A small network was shown many inputs. Here are its activations along a few directions, one row for each input.
In each table, some parts of the input vary, and every possible input appears once, in random order.
Descriptions start from the smaller parts, as in this example, which fits no table here: one of 4 places along a line, together with either a single point or one of 9 places along a line or (one of 2 separate values, together with one of 5 places around a ring).
Shared parts are said once, and a part with two or three values counts as separate values.
In the rows, zero is written as 128.

Other details of the inputs vary at random and push rows far along two fixed directions, the same in every table; ignore that.

Rows:
R1: [147 137 116 122 141 138 123 133 141 133 130 138 136]
R2: [144 120 118 111 138 133 122 129 129 134 127 126 132]
R3: [153 120 117 118 127 123 125 126 131 128 116 130 129]
R4: [ 87 134 175 205 131 120  92 109  33  53 133 154 140]
R5: [ 96 126 166 205 131 122  87 108  35  51 131 152 142]
R6: [ 40 138 116 156 102 158 179 125 155 182 152  94  81]
R7: [151 135 116 119 140 137 120 133 141 128 126 136 140]
R8: [139 130 118 114 145 134 116 133 143 127 132 131 138]
R9: [138 120 119 109 136 131 123 130 132 132 124 121 133]
R10: [148 120 120 119 114 120 134 132 147 140 125 123 130]
R11: [152 127 120 116 132 134 125 129 127 130 118 125 137]
R12: [153 128 135 117 120 112 130 133 134 127 123 129 138]
R13: [155 122 130 119 119 114 128 130 137 128 122 127 137]
R14: [142 126 126 103 138 129 123 131 129 132 124 125 135]
R15: [ 45 143 120 159  90 148 190 123 162 186 144 100  72]
R16: [128 110 109 109 118 127 103 137 122 138 123 142 113]
R17: [152 126 118 118 131 135 123 127 125 129 120 126 138]
R18: [134 131 121 115 144 134 119 133 145 129 131 129 136]
R19: [134 122 126 103 131 119 131 131 136 132 122 127 122]
R20: [138 129 127 101 137 127 126 133 130 132 125 124 134]
R21: [135 139 127 105 146 130 121 137 143 130 131 132 139]
R22: [138 136 125 108 146 131 119 134 143 129 132 133 139]
R23: [150 113 129 118 129 116 122 130 136 125 128 130 135]
R24: [145 138 121 115 139 136 125 134 144 132 126 135 138]
R25: [143 121 134 110 126 112 128 135 139 127 128 126 134]
R26: [ 35 142 122 154 101 156 183 124 154 183 153  93  81]
R27: [155 122 117 118 129 123 127 127 131 131 118 133 127]
R28: [148 135 128 109 131 130 128 132 125 131 120 128 137]
R29: [149 127 125 113 127 121 130 129 133 132 117 132 125]
R30: [138 133 124 112 146 131 117 132 141 126 131 131 140]
R31: [143 131 118 114 148 133 115 132 142 129 134 135 137]
R32: [155 121 126 124 120 118 129 129 138 132 125 129 134]
R33: [150 127 117 119 131 137 127 128 127 136 122 128 132]
R34: [105 130 174 201 132 114 120 109  75  67 138 131 149]
R35: [146 133 124 110 129 134 130 130 129 137 121 127 133]
R36: [151 126 132 118 118 116 132 131 139 132 124 128 134]
R37: [134 116 121  99 123 118 100 139 116 128 119 143 122]
R38: [137 115 120 115 131 121 126 126 132 127 120 125 126]
R39: [142 113 117 112 132 122 123 126 132 126 120 127 127]
R40: [148 130 129 113 128 119 130 131 130 127 117 132 127]
R41: [149 130 121 111 130 134 128 129 130 135 119 125 134]
R42: [150 115 133 115 128 112 123 131 137 121 126 127 138]
R43: [101 153 167 208 145 137 119 110  74  70 139 141 151]
R44: [ 56 138 125 164  86 140 184 127 163 180 149  98  86]
R45: [134 109 114 107 121 122  97 135 116 127 117 140 122]
R46: [ 28 132 121 160  88 146 156 129 132 171 147 114  72]
R47: [ 65 127 129 159  99 135 168 126 153 160 149 103  96]
R48: [145 114 118 114 135 122 123 125 130 128 122 131 126]
R49: [ 92 161 170 200 142 136 129 115  79  79 141 140 147]
R50: [148 123 119 118 126 123 130 127 133 131 116 128 126]
R51: [141 142 123 115 138 136 128 135 144 134 128 136 136]
R52: [143 119 126 106 134 119 125 128 132 127 121 130 126]
R53: [ 92 135 171 201 137 121 125 102  64  67 135 134 138]
R54: [145 118 133 112 126 114 127 133 140 128 128 128 134]
Description of these inputs: one of 6 places along a line, together with either a single point or (one of 2 separate values, together with one of 4 places along a line).
- The inputs of R1 and R49 match in every part but the place on the line of 6. If R16 is changed in the same way as R1 into R49, which row does it become? => R37
- Which other rows does R17 become when the place on the line of 4 takes its other values? List them by row number. => R3, R7, R10
- Which other rows agree with R30 in the place on the line of 6? List them by row number. => R13, R15, R24, R26, R41, R42, R46, R53
- Which other rows does R32 become when the choice among 2 separate values takes its other values? List them by row number. => R23
- Which other rows agree with R35 in the place on the line of 6? List them by row number. => R4, R14, R22, R29, R36, R51, R52, R54
